A small network was shown many inputs. Here are its activations along a few directions, one row for each input.
Each table varies a few parts of the input and shows all the possible inputs, shuffled.
Descriptions start from the smaller parts, as in this example, which fits no table here: one of 2 separate values, together with either a single point or one of 11 places around a ring or (one of 6 places along a line, together with one of 8 places around a ring).
Shared parts are said once, and a part with two or three values counts as separate values.

Other details of the inputs vary at random and push rows far along two fixed directions, the same in every table; ignore that.

Rows:
r1: [ -9  -2 -19   9 -33   4 -13 -53 -40  26  -2 -33  -3  34  -9  -9  -8]
r2: [-8 -9 -1 13  7 10 -7  3 -3 -4 -3 -1 -2  6 -2 -7 -4]
r3: [ -1   1   0   8   6   2   0   8   1  -4  -7   0 -10  -1   0   0  -7]
r4: [ -4 -10   4   5  14   4  -2  12   8  -8  -5   5  -2  -3   1  -4  -2]
r5: [ 17   6  -3 -14  -9  -9   5 -12   2  10   5  -3  19  -7   0   1  14]
r6: [-8 -5 -1 11  4 10 -4  5 -4 -3  1 -1 -8  9 -5 -5 -8]
r7: [ 15   3  -1 -17  -8 -13   6 -11   1  10   1  -2  16  -9   3   1  13]
r8: [  4  13   4 -23 -12 -17   6 -10   4   7   7   0  11  -5   8   6   5]
r9: [ 3  4 -3 10  6 -1  1  7 -2 -4 -7  0 -8  0  0  1 -8]
r10: [-4 -5  4  3 10  4 -1 14  6 -7 -1  6 -8  0 -1 -1 -6]
r11: [-3 -2  2  5  8  4 -1 11  4 -6 -6  4 -8 -1 -1  0 -8]
r12: [-3  1 -4 16  2  7 -2  3 -4 -2 -4 -4 -9  7 -4 -3 -9]
r13: [-8 -4 -3 15  4  8 -4  1 -4 -5 -7 -4 -4  7 -4 -4 -6]
r14: [-4 -4  2  6 12  2  0 12  6 -9 -9  4 -3 -3  0 -1 -4]
r15: [  2   1  -3  11  11  -3   3  10   1  -8 -11   1  -3  -3   2   1  -5]
r16: [ 11   5   2 -21 -14  -3   6  -7   4  11  10   0  12  -5  -3   1  11]
r17: [  0   7   6 -24 -15 -10   4 -10   5   6  14   5  12  -4   4   2   6]
r18: [ -5   1   2   5   5   4   0  11   0  -6  -2   5 -12  -2   0   3  -8]
r19: [ -8   1 -14   1 -31  -1 -10 -46 -36  23  -1 -26  -7  26  -5  -4  -7]
r20: [ -8   1  -1  13  -1  10  -2   4  -7  -3   0   0 -11   7  -4  -1  -9]
r21: [-6 -6 -3 16  4  9 -7  1 -4 -4 -8 -3 -2  5 -2 -6 -5]
r22: [-1 -6 -6 19  6  9 -6  1 -5 -3 -5 -5 -5  5 -3  0 -1]
r23: [-5 -1 -5 17  5  6 -3  0 -4 -4 -8 -6 -5  7 -3 -4 -6]
r24: [ 0 -9  2  9 11  6 -4 11  2 -6 -7  4 -4 -3  1  3  2]
r25: [-14  -1   9  -2  11  -4  -1  15  10 -13   3  13  -7  -2   6   2  -9]
r26: [  9  -2   3 -22  -8  -7   3  -9   5  10   3   0  16  -9   1  -1  14]
r27: [  0   9   6 -25 -13 -15   4 -13   7   7   9   1   8  -5   6   4   5]
r28: [ 13  -2   1 -17 -10  -1   1  -8   3  10   9   0  16  -7  -1   3  19]
r29: [ 2 -6  0 12 11  3 -1 10  3 -6 -8  2 -5 -4  1  3  2]
r30: [ -5 -11  -1  14   7  13  -8   3  -5  -3  -2   0  -5   7  -4  -2   1]
r31: [-13   5   1  11   2   0  -3   1  -2  -6   0   2  -7   6   3  -1 -12]
r32: [ 26  12  18 -17  34 -14  23  57  47 -24   3  33  12 -43   9  11  14]
r33: [-12   2   8   0   8  -3   0  13   9 -12  -1  11  -6  -4   6   4 -11]
r34: [ 10   9   2 -22 -14  -9   7  -9   1  11   9  -1   4  -7   1   4  10]
r35: [ -5   4  -3  15   1   8   0   2  -6  -2   0  -3 -12   6  -3   0  -9]
r36: [-10  -7  -2  12   6   8  -5   3  -4  -5  -3  -2  -5   8  -4  -6  -5]
r37: [ 6 -3 -2 13 13  0  1 11  1 -7 -8  2 -2 -4  3  5  1]
r38: [ 16  14  -1 -18 -11  -8  10  -7   0   9  13   0   9  -7  -1   6   9]
r39: [-10   8  -3  12   1   1  -1  -3  -6  -5  -2  -3  -6   9   5   0 -13]
r40: [  5  -4   3 -26  -9  -8   3 -10   5   8   7  -1  12  -4   0  -1  13]
r41: [ 11   1   2 -19  -9 -10   4 -10   4  11   2  -2  15 -10   2   0  14]
r42: [  5   1   4 -27 -13  -6   4  -7   1  10  14   3   5  -5  -1   2  10]
r43: [ -1   4   7 -26 -13 -10   3  -8   5   6  18   8  12  -3   4   0   7]
r44: [ -2 -12   3   6  13   7  -4  12   4  -6  -4   6  -4  -2   0   1   3]
r45: [ 3 -4 -8 20  6  6 -5 -1 -8 -3 -6 -5 -3  6 -1  1 -2]
r46: [ 15   8  -3 -16 -10 -10   7 -11   2   8   5  -3  16  -5  -1   2  13]
r47: [ -9  -2  -1  10   2   9  -3   6  -6  -4   5   2 -11   8  -4  -3  -8]
r48: [-4 -4 -5 18  5  6 -5  0 -3 -4 -8 -5 -3  5 -2 -5 -5]
Each input here is: one of 2 separate values, together with one of 4 places along a line, together with either a single point or one of 5 places along a line.
Question: The inputs of r41 and r26 match in every part but the place on the line of 4. If r27 is changed in the same way as r41 into r26, which row does it become?
Answer: r33
Question: The inputs of r44 and r29 match in every part but the place on the line of 4. If r42 is changed in the same way as r44 into r29, which row does it become?
Answer: r34
Question: Which other rows does r30 become when the choice among 2 separate values takes its other values? List them by row number.
Answer: r44
Question: Which other rows does r15 become when the choice among 2 separate values takes its other values? List them by row number.
Answer: r46
Question: Which other rows agree with r28 in the place on the line of 4 and the choice among 2 separate values? List them by row number.
Answer: r13, r16, r17, r20, r21
Question: A walk changes only the place on the line of 4. It starts at r2 and steps to r21. List the rest of the walk in order.
Answer: r48, r5

Rows:
r49: [ 32  23   5 -31 -10 -16  20   5  17   7  18   8  20 -25   5  13  21]
r50: [-13 -17   0  10   4  11 -10   1  -8  -1  -9  -2 -14   8  -3  -4  -5]
r51: [ 17  12   9 -37 -10 -21  13  -2  17   8   9   7  18 -20   7   7  15]
r52: [ 12 -10  -6  -6 -10   5  -3 -16  -9  14   2  -9  12   2  -7  -4  15]
r53: [ 28  16   0 -27 -12 -17  15  -7  12  11   6  -1  23 -20   4   7  21]
r54: [-13   8  -2   3 -11  -1  -4 -13  -8   1   7  -2  -1  12   3  -2 -11]
r55: [-14   3   1  16   9  -1  -3   6   2 -12  -7   2  -4   5   5  -5 -15]
r56: [ 18  15   9 -42 -13 -19  15   0  12  10  17  10  10 -19   6  12  14]
r57: [-17 -12   1  15   7  12 -10   2  -3  -7  -3   1  -2   9  -1  -7  -6]
r58: [-10 -12  -6   1  -9  -1 -10 -23 -18  10 -10 -14  -7  14  -1  -3  -2]
r59: [ -3   5 -16  13 -21   3  -6 -31 -31  16  -2 -20  -6  23  -5  -3 -10]
r60: [ -5 -11  11  22  38  13  -1  49  22 -28 -11  22 -14 -14   2   2  -9]
r61: [ -4  10  10  22  35   3   7  52  21 -32  -5  25 -21 -14   8   9 -21]
r62: [ -2  -7  -3 -11 -11  -6  -5 -23  -8  12  -2 -10   6   7   0  -1   7]
r63: [ 10  -1   2  35  43   7   5  48  22 -30 -17  15  -8 -18   3   6  -4]
r64: [  5   4 -14  -1 -22  -5  -3 -34 -22  19  -6 -21   6  13  -4  -5   1]
r65: [  0  -9 -12  26   7   7  -8  -7 -15  -1 -15 -12  -4  11  -4  -5  -4]
r66: [ 22   9  15 -46  -6 -12  17  14  27   5  24  17  17 -25   2   7  22]
r67: [ -2 -10   3 -14  -9   1  -4 -10   0   8   5   0  11   1  -2  -3  11]
r68: [ -1 -12  -8  25   5  16  -9  -2 -10   1 -10  -9  -4   7  -6  -4   2]
r69: [  1   0  -9   9 -12  11  -4 -15 -14  11   3 -14  -4  13  -9  -4   1]
r70: [ -1  -5   0 -11  -6  -6  -2 -14  -1   5   0  -4  11   2   2  -1   8]
r71: [ -7  -3   8  26  42   4   1  46  24 -34 -10  22  -5 -12   7   0 -11]
r72: [ 18  12  17 -42  -1 -12  17  18  32  -2  28  23  24 -26   4   5  21]
r73: [ -4   4   0 -11 -12  -9   0 -15  -2   7   0  -5   7   3   3  -2   0]
r74: [-14  -7   1   8   1  10  -5   4  -8  -1  -1  -2 -21  10  -5  -3 -12]
r75: [-14  -3  -6   1 -15  -4  -7 -26 -20  12 -11 -16 -12  15   0  -3 -11]
r76: [ -3  -4  -9  21   0  15  -5  -3 -15   2  -2  -9 -12  15 -10  -6  -9]
r77: [-17   5  -2  15  -2   3  -5  -4 -10  -5  -1  -2 -13  13   2   0 -18]
r78: [-17  -5   1  11   1  11  -6   2  -5  -5   3   0 -12  12  -4  -5 -12]
Question: What is each input in this table made of?
Answer: one of 5 places around a ring, together with either one of 2 separate values or one of 4 places along a line
Question: Which other rows does r65 become when the choice among 2 separate values takes its other values? List them by row number.
Answer: r63
Question: Which other rows does r75 become when the place on the ring of 5 takes its other values? List them by row number.
Answer: r50, r56, r58, r74
Question: Which other rows does r58 become when the place on the line of 4 takes its other values? List them by row number.
Answer: r62, r70, r71

Rows:
r79: [  5   6   8 -18   2 -14   7   6  14  -2   2   9   9 -14   8   4   5]
r80: [-21  -6   2  26  21   4  -7  16   2 -20 -15   6 -16   6   5  -1 -20]
r81: [-19  -7   2  26  20   7  -7  18   1 -18 -14   5 -17   5   3  -3 -19]
r82: [-12   6  -7  -9 -32   0  -6 -37 -23  20  10 -17  -5  22  -4  -3  -7]
r83: [  6  -4 -18   7 -20  -2  -7 -41 -27  22 -10 -27   6  16  -5  -4   7]
r84: [-21 -15   4  24  21  16 -10  20   2 -17  -8   7 -16   7  -1  -5 -14]
r85: [-18 -10  -7 -11 -28  -3 -13 -45 -24  20   0 -20   3  23  -2  -8   0]
r86: [-12  -8   6   6  14   3  -4  14   9 -12  -3   8  -5  -1   2  -2  -6]
r87: [-1 -3  7 -7  7 -1  1 12 11 -6  0  9  1 -7  2  0  1]
r88: [-21   6  -9   5 -28   2 -10 -37 -30  15   3 -20 -13  28  -3  -4 -17]
r89: [ -7  -5   5   8  12   9  -2  18   6 -10   0   8  -8  -1  -1   0  -5]
r90: [  6   7   7 -19   0 -10   9   8  14  -2   7  10   7 -13   5   4   6]
r91: [-17  -5   1  27  19  11  -5  20   1 -17 -10   5 -19   6  -1  -2 -19]
r92: [ -7 -19 -19  32  -9  20 -18 -28 -34  13 -14 -26 -10  27 -12 -10  -3]
r93: [ 18   3  -4  12  14  -1   5  12   7  -5  -9   0   9 -12   1   3   8]
r94: [ 15  18  10 -34  -7 -20  15   5  17   2  16  12  14 -18   8   9   8]
r95: [ 14  -4 -14 -11 -28  -4  -4 -43 -22  28  -2 -25  15  10  -6  -3  18]
r96: [ 14  23   9 -33  -9 -19  17   6  16   2  17  13  11 -18   8  11   7]
r97: [ 15  -6 -15  -9 -27   1  -5 -40 -20  27   1 -24  18  10  -9  -6  20]
r98: [  7  13   8 -20  -1 -11  11  10  13  -3  11  11   5 -12   4   5   2]
r99: [ 19  -4  -3   8  13   4   4  14   7  -4  -7   1   5 -12  -3   2  11]
r100: [ 15   9  11 -34  -5  -8  13  10  18   4  22  14  13 -17   2   5  15]
r101: [-17   2   2  27  14  15  -4  23  -1 -16   0   8 -25   8  -2   0 -22]
r102: [ 15  13  10 -36  -7 -13  14   7  18   4  19  13  13 -18   3   6  13]
r103: [ 14  13   9 -32  -7 -19  13   3  17   3  11  10  16 -18   8   8  12]
r104: [-18 -13   3  26  20  16  -9  21   1 -16 -10   6 -17   6  -1  -4 -14]
r105: [  3 -13  -8  40  25  21  -7  21  -3 -14 -15  -1  -9   3  -8  -4  -4]
r106: [ 25   3  -2  -2   8  -3   8  10  11   0  -2   2  16 -16   0   3  18]
Question: What is each input in this table made of?
Answer: one of 4 places along a line, together with either one of 2 separate values or one of 5 places along a line
Question: The inputs of r80 and r84 match in every part but the place on the line of 4. If r83 is changed in the same way as r80 into r84, which row does it become?
Answer: r92
Question: A walk changes only the place on the line of 4. It starts at r96 and steps to r88. List the rest of the walk in order.
Answer: r82, r101
Question: Which other rows does r97 become when the choice among 2 separate values takes its other values? List them by row number.
Answer: r99
